Each row below holds a small network's activations on one input, seen along a few directions.
Each table varies a few parts of the input and shows all the possible inputs, shuffled.
Descriptions start from the smaller parts, as in this example, which fits no table here: one of 8 places around a ring, together with either a single point or (one of 2 separate values, together with one of 4 places along a line) or one of 11 places around a ring.
Shared parts are said once, and a part with two or three values counts as separate values.

Rows:
R1: -2.138,-1.145,3.568,5.309,1.029,-1.468,-0.171,2.399,-0.143,2.884,-4.235,-1.895
R2: -0.663,-1.554,2.874,-1.882,0.621,3.766,1.935,-5.577,-5.103,1.001,0.677,4.984
R3: -1.198,2.134,0.509,1.656,1.735,0.052,0.763,3.824,4.725,4.053,-2.455,0.842
R4: 3.753,2.003,-1.620,0.162,-2.044,-2.038,-1.527,-3.231,-4.507,-0.202,3.849,0.874
R5: -1.182,-3.490,-3.005,-3.564,5.758,-2.665,0.634,2.132,3.366,-4.739,1.611,-4.184
R6: -2.179,0.815,2.308,0.515,-0.568,3.923,1.018,0.198,-0.186,-2.833,1.855,4.021
R7: 2.114,-0.601,2.375,-0.644,-2.478,0.308,-2.186,-0.892,-4.623,-0.100,3.924,2.809
R8: 0.881,-2.905,0.965,-3.684,-3.144,2.517,0.653,-4.653,-5.886,2.153,1.742,3.044
R9: -1.314,3.042,2.436,-0.998,-0.069,1.916,2.186,-1.799,3.527,-2.195,2.170,3.199
R10: 4.843,1.532,1.478,0.039,0.933,-0.587,-0.845,-4.491,0.110,-0.795,4.108,1.938
R11: -2.277,-0.035,0.783,3.228,1.172,2.197,0.118,5.510,1.345,3.148,-2.491,0.537
R12: -4.769,-3.842,-0.647,-2.047,7.434,-1.311,1.454,5.329,-1.098,-4.867,-0.881,-0.522
R13: -0.700,0.884,3.102,3.564,1.822,-3.669,0.357,0.947,3.096,3.970,-4.228,-1.334
R14: -0.797,-1.582,-0.482,1.654,-2.619,1.111,-1.823,6.200,0.191,3.675,-1.065,-2.471
R15: 3.017,-0.030,-2.874,-2.960,-2.574,0.642,1.348,-6.989,-5.720,1.673,1.643,0.653
R16: -0.021,0.143,-2.777,4.166,-2.388,-4.897,-1.295,0.772,-1.339,3.718,-2.780,-6.142
R17: 1.712,-1.351,0.443,3.910,-0.100,-3.578,-0.543,-0.194,3.492,2.945,-2.373,-4.110
R18: -0.748,-2.350,1.121,3.809,-2.319,-2.434,-1.802,3.372,-1.794,3.971,-3.056,-4.429
R19: 1.701,1.635,-1.851,0.465,-0.587,1.422,-1.280,-1.596,4.706,-1.846,-2.171,-0.901
R20: 0.117,-0.179,-0.719,-0.167,-4.120,2.381,-1.845,2.326,-0.319,-0.942,-2.439,-0.167
R21: -1.036,1.281,1.079,1.340,-0.655,3.440,0.260,2.035,0.753,-1.694,-3.637,2.648
R22: 0.408,1.809,-1.919,-0.543,-4.826,0.140,-0.219,-1.730,-0.533,-2.090,3.171,-0.762
R23: 3.730,-0.695,0.478,-2.942,0.061,1.622,2.152,-8.174,-0.706,1.086,2.197,1.479
R24: -3.390,-1.107,-0.271,-3.590,8.022,-2.875,2.203,3.352,2.617,-4.441,-0.330,-1.525
R25: -3.430,-5.124,-2.708,-4.270,3.603,-2.197,-0.348,6.320,-2.065,-4.196,0.267,-3.305
R26: 1.234,1.236,0.437,-0.858,-1.840,1.395,1.137,-2.831,3.715,-2.634,3.561,0.929
R27: -2.478,-2.339,-6.350,-3.554,2.876,-4.551,0.509,3.326,-1.535,-4.075,0.399,-5.777
R28: -0.007,3.453,0.956,-0.062,0.528,1.614,0.540,-0.023,4.709,-1.122,-3.575,1.850
R29: -0.170,0.932,-4.653,2.201,-2.673,-1.506,-1.344,3.341,0.335,3.480,-1.129,-4.139
R30: -0.635,-0.884,1.260,-1.377,-5.000,2.555,-0.130,0.965,-1.017,-1.865,3.179,1.386
R31: 1.954,3.679,3.830,0.023,2.503,-0.452,-0.365,-3.411,-0.069,-0.028,2.807,4.724
R32: 0.572,0.943,3.747,1.490,1.753,1.489,-1.207,-1.507,-3.857,-0.812,2.844,5.462
R33: 1.333,2.702,-4.522,0.551,-3.721,0.038,-1.903,-0.156,-0.121,-1.097,-2.892,-1.938
R34: 0.898,-0.214,-1.932,2.014,0.146,-0.151,-1.012,2.312,5.038,2.951,-0.902,-2.295
R35: 0.863,1.205,2.583,-2.955,1.732,1.851,2.578,-7.408,-1.104,1.864,0.637,4.518
- What is each input in this table made of? => one of 5 places around a ring, together with either a single point or one of 6 places along a line
- The inputs of R4 and R32 match in every part but the place on the ring of 5. If R15 is changed in the same way as R4 into R32, which row does it become? => R2
- Which other rows does R28 become when the place on the ring of 5 takes its other values? List them by row number. => R19, R20, R21, R33

Rows:
R36: -0.970,0.204,-0.835,-0.084,-1.831,2.714,-0.392,3.902,4.316,-1.537,-0.185,-0.002
R37: -2.307,-0.807,2.822,0.337,2.352,2.447,0.613,0.777,-2.581,0.345,-1.260,3.623
R38: 2.071,1.994,1.548,1.729,-2.115,0.807,0.633,-4.464,1.253,4.208,-1.909,0.684
R39: -2.375,-2.994,2.974,-0.833,1.439,1.871,0.875,2.107,-2.002,1.240,0.374,2.282
R40: -1.749,-4.193,-1.058,1.566,-1.406,-1.718,-0.762,5.155,-5.918,2.132,-2.517,-3.416
R41: 1.414,0.355,-0.502,-2.370,-1.928,0.419,-0.252,-2.787,-2.705,-2.755,4.868,1.291
R42: -2.585,-1.780,2.937,-0.934,1.514,2.312,1.149,0.416,-2.072,1.295,-1.982,2.102
R43: -1.521,1.217,-0.822,-0.212,-1.590,2.546,0.392,2.080,4.193,-1.571,-2.550,0.170
R44: 1.436,0.822,-0.749,-2.777,-0.831,0.150,0.127,-3.204,-3.261,-3.003,3.737,2.104
R45: 2.466,2.880,1.719,2.867,-1.477,0.922,-0.220,-4.115,0.875,3.511,-1.677,1.726
R46: -0.671,-1.703,-0.796,-2.353,4.815,-2.314,1.428,0.468,3.009,-1.184,0.893,-1.781
R47: 2.868,2.060,2.434,3.628,-2.254,-0.236,-1.032,-2.571,1.170,3.724,0.522,0.808
R48: -2.056,-0.625,3.410,0.751,2.599,0.442,-0.162,2.012,-2.961,0.135,-0.127,3.362
R49: -0.625,-2.589,-4.406,0.498,2.401,-4.902,-0.730,2.929,-0.150,0.399,-1.587,-7.227
R50: 2.017,-2.394,-4.639,-2.381,-4.604,-1.372,-2.516,-1.693,-5.411,-1.068,1.691,-3.228
R51: -0.675,1.822,0.632,1.679,-2.012,1.616,-1.081,3.783,3.842,-2.112,0.470,-0.213
R52: 2.749,0.810,1.594,1.993,-2.208,1.007,0.026,-2.854,1.432,4.110,-0.015,0.845
R53: -0.347,0.201,0.356,-0.826,5.730,-3.214,0.713,0.264,2.022,-1.858,-0.316,-0.717
R54: -0.826,-0.637,-0.711,-2.112,4.383,-2.111,2.127,-1.134,2.648,-1.206,-1.380,-1.567
R55: 1.304,-0.157,-1.640,-3.910,-1.578,1.741,1.168,-4.146,-2.500,-2.100,2.520,1.233
R56: 2.661,3.030,2.471,3.102,-0.985,-0.424,-0.814,-2.548,0.648,3.703,-1.008,1.742
R57: 1.355,0.914,-1.492,-3.058,-1.036,1.714,0.646,-4.039,-2.845,-2.793,2.888,2.194
R58: -1.280,2.357,-0.599,1.067,-0.990,2.516,0.113,1.808,3.782,-2.535,-1.996,1.386
R59: 1.654,0.149,-1.878,3.878,-4.292,-3.528,-1.456,-0.940,-1.207,5.762,-1.925,-4.140
R60: -0.743,2.611,0.365,1.313,-0.378,1.102,-0.776,3.685,3.299,-2.194,-1.122,1.030
R61: -0.716,0.073,-0.751,-1.325,5.579,-2.058,1.681,-1.057,2.476,-1.997,-0.767,-0.453
R62: -0.116,-0.878,0.366,-0.368,4.599,-3.181,0.523,0.318,2.616,-1.788,1.239,-1.842
R63: 1.367,-1.009,-1.843,-3.831,-1.731,1.487,0.531,-3.065,-2.252,-2.068,4.248,1.179
R64: -2.071,-1.621,4.004,1.326,1.029,0.615,-0.251,1.964,-2.461,0.279,1.258,2.327
R65: -1.728,-0.110,-4.911,1.641,-3.194,-1.371,-2.300,6.949,0.745,0.924,-2.386,-5.504
- The inputs of R42 and R43 match in every part but one. If R48 is changed in the same way as R42 into R43, which row does it become? => R60
- What is each input in this table made of? => one of 5 separate values, together with either a single point or one of 5 places around a ring
- Which other rows does R56 become when the place on the ring of 5 takes its other values? List them by row number. => R38, R45, R47, R52
- Which other rows does R54 become when the place on the ring of 5 takes its other values? List them by row number. => R46, R53, R61, R62

Rows:
R66: 3.300,3.163,2.534,2.408,-3.574,0.789,-1.436,-3.068,-0.317,1.882,2.927,3.437
R67: 1.975,-0.008,-4.453,3.728,-6.172,-3.749,-2.280,1.297,0.057,4.698,-2.600,-7.431
R68: -1.274,-1.584,3.185,4.836,-0.283,0.137,-0.522,3.345,0.723,5.511,-3.289,-0.647
R69: 2.538,2.584,2.408,2.139,1.694,-0.989,0.931,-5.031,0.756,3.240,-1.793,1.651
R70: -0.494,-0.553,0.156,-2.833,6.015,-2.423,1.771,-3.565,-0.917,-2.240,0.524,0.788
R71: -3.635,-4.202,1.532,-0.926,4.358,-1.315,0.758,5.161,-1.047,0.767,-0.720,-1.310
R72: 0.591,-0.532,1.000,-2.483,1.718,-0.372,-0.025,-1.410,-2.035,-4.346,5.533,1.642
R73: -1.448,-0.302,-1.523,-4.021,3.883,0.807,2.429,0.073,5.088,-4.811,1.665,0.116
R74: 1.382,2.782,1.082,0.717,-0.634,2.041,0.530,-1.251,7.025,0.607,-1.003,0.969
R75: -2.293,2.315,1.791,4.426,-1.121,1.569,-1.314,5.006,3.135,0.672,-4.621,0.517
R76: -4.084,-0.226,-0.951,-0.901,3.553,0.426,0.412,6.592,1.118,-4.472,-1.912,0.119
R77: 2.580,1.860,1.022,-0.308,-6.335,4.746,-0.250,-5.977,-5.026,3.079,1.508,4.638
R78: 0.496,-2.583,-0.239,-5.245,-2.053,2.820,0.997,-4.356,-6.334,-3.132,3.680,3.105
R79: 0.366,-2.715,-7.544,-1.536,-1.049,-4.487,-2.001,3.185,-2.226,-1.455,0.100,-7.595
- The inputs of R79 and R67 match in every part but one. If R72 is changed in the same way as R79 into R67, which row does it become? => R66
- What is each input in this table made of? => one of 2 separate values, together with either a single point or one of 6 places along a line
